Each row below is a small network's average activation on inputs in which a field has the value named, seen along a few directions.
Values that are neighbours, or in one group, have similar rows; names and order tell nothing.
In the rows, 128 means zero.

Other fields vary at random and push rows far along one fixed direction, the same in every table; ignore that.

Values of SONAZ:
gita: [141 105 126 149 149 245 224  95  93  81  86 225  91 159 140  93 105 119
 175  59 186]
noda: [133 134 143 107 134  25  73 189 165 133 184  88 203  99 141 155 131  96
 112 245  89]
bine: [129 115 121 146 129 153 163 141 130 110  85 111  85 114 110 149 119 159
 133  79 176]
meniz: [111 124 147 117 113 174 105 114 116 131 120 137 108  93 133  90 106 170
 150  78 115]
fitir: [128  98 100 145 115 205 200 110  92  80  84 168  88 167 119 137  88 124
 142 112 165]
fifat: [142 110 115  98 134  81  80 142 106 146 167 119 129 114 148 118 126 133
 138 209  76]
zada: [138 150 140 135 116 153 118  85 124 176 140 119 128 138 139  91 158 126
  96  97 102]
kur: [ 93 156 111 145 106  34  74 147 169 179 153  51 154 155 104 171 173  93
  87 152 132]
lus: [136 128 121 106 133  61  76 127 131 155 155 113 155 110 146 116 126 145
 127 203  69]
raku: [131 176 144 114 134  56  94 144 162 155 173  97 185 113 100 145 168  90
  92 126 105]
rumid: [128 124 165 135 145 188 155 132 119  95  86 164 111 113 134 127 125 140
 159  47 154]
rimo: [125 116 103 140 127 160 174 112 130  94 104 145  98 160 121 144 111 141
 126 131 168]
A value of SONAZ combines one of 4 hidden first parts with one of 3 second parts; all combinations occur once.
- Changing only the second part turns noda into fifat. gita has the same second part as noda; what does that change turn gita into? => lus
- Changing only the second part turns rumid into meniz. raku has the same second part as rumid; what does that change turn raku into? => zada

Values of LEL:
bukin: [135 131 137 131 136 145 139 121 129 128 129 141 126 126 134 116 135 127
 130 110 136]
fem: [127 131 135 126 124 105 114 146 144 122 132 108 135 121 125 144 125 122
 113 148 118]
ziv: [123 139 137 128 119  91  96 144 141 152 146  94 149 116 127 136 144 115
 112 142 112]
fad: [137 111 123 128 127 177 147 104 101 124 115 156 100 132 142  99 112 146
 144 116 125]
guzap: [130 120 125 119 130 105 121 150 133 115 136 120 133 112 128 141 117 132
 132 159 128]
riril: [135 110 116 131 138 166 161 116 102 109 109 163 109 146 135 124 118 134
 153 121 144]
fovu: [133 127 119 133 130 137 148 122 122 123 120 138 122 140 121 129 126 118
 127 120 136]
dapo: [125 127 132 119 129 126 118 132 129 123 139 137 143 125 133 119 118 126
 136 146 115]
zatet: [115 132 124 141 124 109 127 135 148 131 121 113 129 130 122 140 131 125
 122 124 146]
bemaz: [121 145 124 124 119  61  95 145 157 143 156  85 157 127 119 155 143 113
  95 175 114]
legu: [125 124 126 138 130 215 170  88  92 119  96 174  88 151 123 107 131 140
 152  38 158]
givur: [131 140 138 119 130  98 101 131 139 146 138 108 146 109 128 127 137 138
 119 136 104]
A value of LEL combines one of 4 hidden first parts with one of 3 second parts; all combinations occur once.
- Changing only the second part turns fem into guzap. bukin has the same second part as fem; what does that change turn bukin into? => dapo
- Changing only the second part turns riril into fovu. fad has the same second part as riril; what does that change turn fad into? => givur

Values of GOFUP:
dus: [147 135 148 106 145 131 111 125 120 137 161 154 155 114 148  94 134 119
 139 146  91]
guva: [ 99 163 132 134 109  38  55 138 166 193 163  56 181 135 122 152 178 106
  91 156 106]
gopud: [134 110 126 111 135 161 117 110  84 129 120 158  97 124 142 103 120 152
 162 111 103]
ruv: [121 118 140 126 129  93 103 156 149 122 130 117 142 100 141 126 108 133
 137 165 115]
pubin: [112 130 120 132 121 108 122 149 140 131 135 107 129 118 111 144 130 124
 130 119 154]
kozaz: [137  91  84 149 141 229 224  84  74  90  86 210  75 191 135 113 107 131
 173 100 189]
kikil: [136 119 131 121 121 140 122 117 128 129 126 119 119 107 143 111 111 165
 122 149 112]
gelor: [136 136 137 145 149 174 178 109 125 107  82 157 106 141 117 138 141 139
 138  47 169]
mok: [132 121 131 120 124 103 122 167 132 108 143 106 150 127 127 167 124 106
 118 181 125]
nodo: [133 158 145 135 116  89 107 137 159 153 142  87 137 113 111 131 148  99
  79 111 107]
tis: [122 129 112 128 118 142 147 115 132 110 120 136 117 139 112 129 107 133
 120 125 137]
GOFUP is arranged as a star with 3 arms.
- List every value one step from pubin, in the order listed. => gelor, tis
- List every value one step from guva, in the order listed. => nodo
- List every value one step from kikil, in the order listed. => gopud, ruv
